A small network was trained on made-up records. Each row is its average activation on records with the value named, seen along a few directions.
Values that are neighbours, or in one group, have similar rows; names and order tell nothing.
Random noise pushes rows far along 5 fixed directions. That doesn't count. These rows show it; they differ only by the noise:
[-255  235  102   95 -185   55  313  -69   57  -92 -422   85  -54  -49
  -44   64 -128  348 -244  101  -17]
[  20 -186  196 -177  166 -131 -411  306   42  225  293  159  143 -261
   76 -100 -266 -238  487 -303  -56]
[  29   87  313 -400  -97  117 -221  173 -191  224  275   71  129 -360
  -31   75   14  -51  327 -127  -12]
[-146 -263 -147  261  223 -261   40  116  398 -147 -139  200 -297  -21
  143  -48  152  -41  254 -128  -15]
[ -53 -380 -284  810  -38 -332   38  126  360 -344 -163  428  -25  110
   61   34  415 -353  395 -366  221]
[-246   40  113   81  -45  -66   22  158   89   20 -113  144   59 -164
  -53  -19  -70  101  102  -51  -33]
[ 766  -54   35 -462   56  189   76 -530  -11 -107 -183   14 -567  172
  544  237 -273  -70  -24 -238  123]


GEPIM, 12 values:
remo: [ 681 -429 -639  101  426 -291 -194 -519  154 -208 -266 -132 -604  516
  310   64 -685 -224  -56 -376   35]
rezuf: [-235  113   35 -458  143  -61   60    7 -190  257  533 -265 -116 -145
 -343  104  782   54   33  489    1]
gidiv: [-139  -67   29 -110 -523  177    2   31 -441  205  279  -71  297 -144
 -275   -4  647   86   86  -49  190]
mili: [ -20   -4  211  -43  437   14  116  375  182   43  170 -119   41  209
  193 -274 -570  153 -202   97 -212]
dozel: [ -65  226  166  -90 -401  277  181 -226 -422  -28  -25 -239  254   27
   -5 -177  132  370 -279  299  124]
serem: [ 210 -178   68 -303  458    8  -49  -24  462  101   44 -261 -314  121
  403 -195 -551   50   19   24 -224]
fub: [ -22  107  216 -503    0  214  -38   34 -380  245  116 -398 -120  108
  253 -240 -430  118 -176  311 -100]
resap: [ 330 -160 -193  324  297 -180 -219   25  393 -251  -97   55   30  326
   -3  -80   71 -385 -105   19   31]
lifo: [ 175  309   -6 -133 -439  348 -183 -177 -401  -79   48  109  438   11
 -220  398   17 -334 -130 -232   85]
zep: [-203 -261 -201  276  213 -258  220  119  364 -215   59  254 -378 -262
   37   58  948   39  427    3  -35]
rumuv: [ -23  398   61 -279  229  100  -42  -41   43  194 -206 -264    4  -57
   -5  -34 -468  236 -446  269 -335]
ven: [ 134 -259 -322  -31  282 -133 -151 -201   38   90  191  -46 -236   46
  -48   -5 -111 -169  -27   45  -19]
Each value of GEPIM is a pair of two hidden parts, and every pair occurs once (4 first parts, 3 second parts).
- dozel and gidiv share the first part; dozel and ven share the second. Which value has the first part of ven and the second part of gidiv? => remo
- resap and rumuv share the first part; resap and mili share the second. Which value has the first part of mili and the second part of rumuv? => serem

FORI, 25 values:
kazo: [ -85   46  368 -225    6  -27 -186   96  -15  246  134  160  218 -264
  138  -79  100 -143  391    4  -78]
dinoz: [ 311 -122 -711  272  397 -186  512 -502  416 -529 -509  -65 -888  582
  468  294  140  -45 -426   55   44]
tinut: [ 201  146 -109 -242  233  171    0  -71  328 -225  -60 -122 -419 -158
   90  256  540  165   71  224 -120]
vuger: [ 135 -268   34 -135  157    8  -58  264  -11   50  472   -9 -104   89
  203   -7  461 -202  329  -40  -27]
por: [-421  189 -179  664   99 -212  104  115  242 -144  -97   86  305    5
 -444   74  409  -31 -158  132  -25]
zemu: [-348   99 -124  329 -174 -260  104  -35  220  101 -194   49  218   -4
 -488  112  412  128 -202  144   20]
munu: [  15  112  117    7  -31   72  149  136   25  -62  135  -90   -9  -95
   21 -124  485   91  -65  262  -60]
loged: [  58  176  299  -51 -128  211  197   73   64 -128   55   54  -69 -167
   -3  150  208   69  -78  277   26]
keso: [-500  177  -31   60 -330  237  458   76 -129 -134   68 -117  -46  -98
 -157    1  748  474 -132  284   36]
mego: [ 625 -407  -87 -102   37  -58 -112 -287 -130    0   90   38 -112  179
  441 -135  -91 -165  276 -316  216]
fas: [ 378   86  238 -387  163  137 -235  -21 -188  336  200 -345  104   54
   92 -115 -438 -223 -101  109  -92]
voso: [ 364  -58 -127 -652  532   99   98  -94  142 -223  -25 -129 -843   62
  310  280  186   87   64   94 -156]
maren: [ -62   92 -118   -4  -39   59  292 -408  340 -335 -633  102 -214   65
   36   92  215  242 -489  130  -23]
lor: [-256  123  254   60 -249  -52   37  160  -50   48  -11 -101  208 -138
  -73 -147  351  157    0  192   34]
vepun: [ 211 -260 -115  447   91 -355 -298  -89  102   -1  -89   32  283  371
  -32 -325 -350 -384  112 -279  172]
fol: [ 159 -352    6 -346  259 -199 -840  310 -274  338  898   -2  243 -272
    8   30 -314 -716  792 -514  -76]
ratem: [ 292 -272  -74   60  110 -138 -475  -26   17  197 -100  341  -85  -52
  187  -75 -532 -240  166 -509  -48]
kel: [-394  119 -155    1 -409  218  192  115 -323   50  148 -122   87 -104
 -328   68  543  192  -55  287   64]
simed: [-397  117 -143  -72   75 -170  280 -269    3   30 -350  -54 -232  -91
 -336  -11 -297  535 -414  389 -158]
seko: [  11   78  144   22 -370  331  275  -99 -161 -122  -52   42   21   18
    8  212  160  102   55 -179   77]
ros: [ 216 -218   43 -376   51   15 -411 -114 -287  200  283 -168  -25  -76
  108 -126 -226 -118  175  -26  140]
sedop: [-115   24  -17  143 -207  122 -202  326 -329  121  449   28  510   18
 -300   -9  258 -313  131  -53  133]
vot: [ 329   -1  212 -215 -263  241  117 -245 -211   83  -22   51  -50 -232
  252  152  -98  -24  135 -219  299]
sedar: [-245  139  165   89  -51   34   89  417   50  -48  183  201  113  -53
 -115  -45   10    9  131  -36  -20]
navov: [-105 -142  -77 -160  226 -128 -241  298  123   99  208   44 -139 -244
  -17  -40 -303  -97  432 -285 -217]
The values of FORI form a network in which each value has 4 neighbours.
- Which values are neighbours of fas? Give them in the order they are listed. => por, munu, vepun, sedop
- Which values are neighbours of simed? Give them in the order they are listed. => zemu, fol, ratem, ros
- Which values are neighbours of sedar? Give them in the order they are listed. => vuger, loged, voso, seko
- How many steps from neighbour to neighbour lead from dinoz to kazo, at the fewest? => 4
Each value of FORI is a pair of two hidden parts, and every pair occurs once (5 first parts, 5 second parts).
- sedop and fas share the first part; sedop and vuger share the second. Which value has the first part of vuger and the second part of fas? => munu
- keso and mego share the first part; keso and navov share the second. Which value has the first part of navov and the second part of mego? => ratem
- tinut and maren share the first part; tinut and por share the second. Which value has the first part of por and the second part of maren? => zemu
- seko and vot share the first part; seko and kel share the second. Which value has the first part of kel and the second part of vot? => ros
